[118 120 105 101 114 141]
105

[[119 154 130 133 131 127 131]
 [133 113 109 130 135 138 124]
 [103 134 125 122 125 107 126]]
130

[109 128 132 129 102]
132

[120 102 117 150]
117

[115 127 123 128 103 137 112]
123

[113 134 146 104]
146

[[135 142 131 114 157]
 [127 124 104 102 136]]
131

[[139 139 125 109 146 101 116]
 [139 131 107 140 126 141 120]]
125

[[134 119 126 112]
 [133 146 128 157]
 [122 118 122 129]]
126

[152 106 131 126]
131
---
[[112 116 128 125 103 116]
 [116 118 128 139 100 124]
 [114 117 128 136 100 121]] ==> 112

[[134 148 107 156]
 [143 143 106 142]
 [128 130 126 119]] ==> 134

[[143 137 132 118 121]
 [116 123 114 122 127]
 [127 124 156 126 104]] ==> 143

[[131 110 110 127 131 115]
 [132 130 129 112 128 128]
 [105 129 136 124 124 120]] ==> 131

[[134 136 150 128 125 105 106]
 [112 118 107 141 128 139 131]
 [133 136 148 131 124 108 107]] ==> 134

[[125 123 105 124]
 [127 141 127 139]
 [129 129 144 119]] ==> 125

[[131 148 149  99 156 113 149]
 [119 113 122 121 132 133 121]
 [112 150 104 108 118 115 115]] ==> 131
---
[[123 130 136 124 103 117 127 128 121 134 127 131]
 [127 119 109 127 118 114 129 152 145 121 130 134]
 [126 114 139 122 158 147 127 114 130 139 128 116]
 [126 142 115 126 126 101 126 134 129 125 127 126]
 [134 107 133 129 143 117 126 137 141 130 127 121]
 [123 106 140 127 124 120 128 137 131 129 124 133]] value 131

[[126 129 127 127 128 129 108 129 128 129 127 128 129 127 129 129]
 [127 128 128 131 128 129 134 128 128 128 127 127 128 128 128 129]
 [131 132 128 129 127 129 113 129 128 133 127 129 127 126 131 129]
 [124 126 139 129 137 125 128 140 122 150 124 119 137 126 138 139]
 [124 144 125 128 133 125 137 121 122 147 124 119 124 137 129 128]
 [129 130 128 130 127 129 126 129 128 130 127 128 128 127 129 128]
 [137 127 122 128 123 129 135 123 132 125 135 134 122 131 125 123]
 [140 143 128 123 124 134 137 132 128 145 125 131 124 126 138 131]
 [132 126 130 126 128 126 123 126 129 127 131 130 126 130 126 125]
 [132 128 130 127 134 135 128 135 149 127 135 132 131 126 135 128]
 [141 131 122 126 123 132 106 121 150 125 132 137 122 129 125 123]
 [131 126 129 134 128 127 117 127 129 128 130 129 127 129 127 126]] value 129

[[125 143 142 132 118 126 137 119 136 122 132]
 [134 143 132 122 132 126 137 122 132 129 137]
 [125 143 132 135 127 130 137 125 132 122 132]
 [129 127 129 138 123 126 137 129 132 122 132]
 [139 127 126 125 118 121 120 125 128 140 113]
 [120 137 135 135 127 139 133 129 136 122 137]
 [139 132 116 132 132 108 151 115 116 118 127]
 [129 127 129 125 132 126 129 129 147 137 146]
 [120 132 126 132 137 139 124 132 124 122 122]
 [139 105 132 125 103 121 120 125 128 137 122]
 [105 137 132 135 132 144 129 122 136 115 132]
 [129 148 139 119 123 126 133 108 124 126 118]] value 132

[[115 141 116 114 146 152 135 120 122 146 112]
 [122 132 131 125 157 150 117 124 112 103 126]
 [126 122 132 118 125 138 129 123 121 138 133]
 [126 130 132 131 152 132 132 122 121 113 129]
 [119 137 125 132 118 129 112 130 133 136 125]] value 112

[[129 149 149 113 119 129 111 125 129 140 114 139 128 137 133 123]
 [132 122 133 125 138 145 130 127 130 129 139 104 134 114 116 126]
 [146 123 121 136 111 129 136 145 137 122 134 124 112 147 130 117]
 [122 136 129 135 116 103 122 119 138 121 116 146 120 141 126 132]
 [125 133 133 115 137 143 120 128 117 146 124 126 140 112 129 119]
 [129 119 115 147 110 109 139 126 140 105 131 121 106 130 116 127]
 [102 138 142 124 129 114 127 110 114 115 120 144 126 118 136 151]
 [118 138 135 117 125 126 116 125 118 137 117 146 130 128 135 129]
 [140 122 127 130 127 142 136 138 128 122 137 115 123 129 130 126]] value 123

[[129 122 134 132 136 125 123 139 127 148 125 109]
 [139 125 120 138 132 122 153 138 135 133 138 122]
 [139 121 130 122 144 116 113 118 116 128 129 112]
 [113 126 145 126 115 137 125 117 118 109 123 121]
 [136 132 128 133 139 142 125 132 146 147 136 145]] value 109
---
[[124 118 146 130 150 133 131]
 [127 119 150 126 135 152 126]]	124

[[117 110 107 106 123 146 114]
 [128 144 101 137 121 103 142]]	106

[124 128 108 103 132 128]	124

[[116 150 118 135 103 115 109]
 [151 115 105 116 122 145 119]
 [137 115 146 149 147 102 110]]	105

[116  99 147 144]	144

[118 148 130 135 150]	135

[143 129 106 105 137 144]	129

[113 122 152 111 141]	122

[155 126 104 150]	150
---
[133 156 134 132 148 138]	156
[132 128 104 129 128]	128
[150 122 117 104 114 120]	122
[135 142 120 154 145 139]	142
[140 147 119 153 138 107]	147
[121 113 157 148 121 124 114]	113
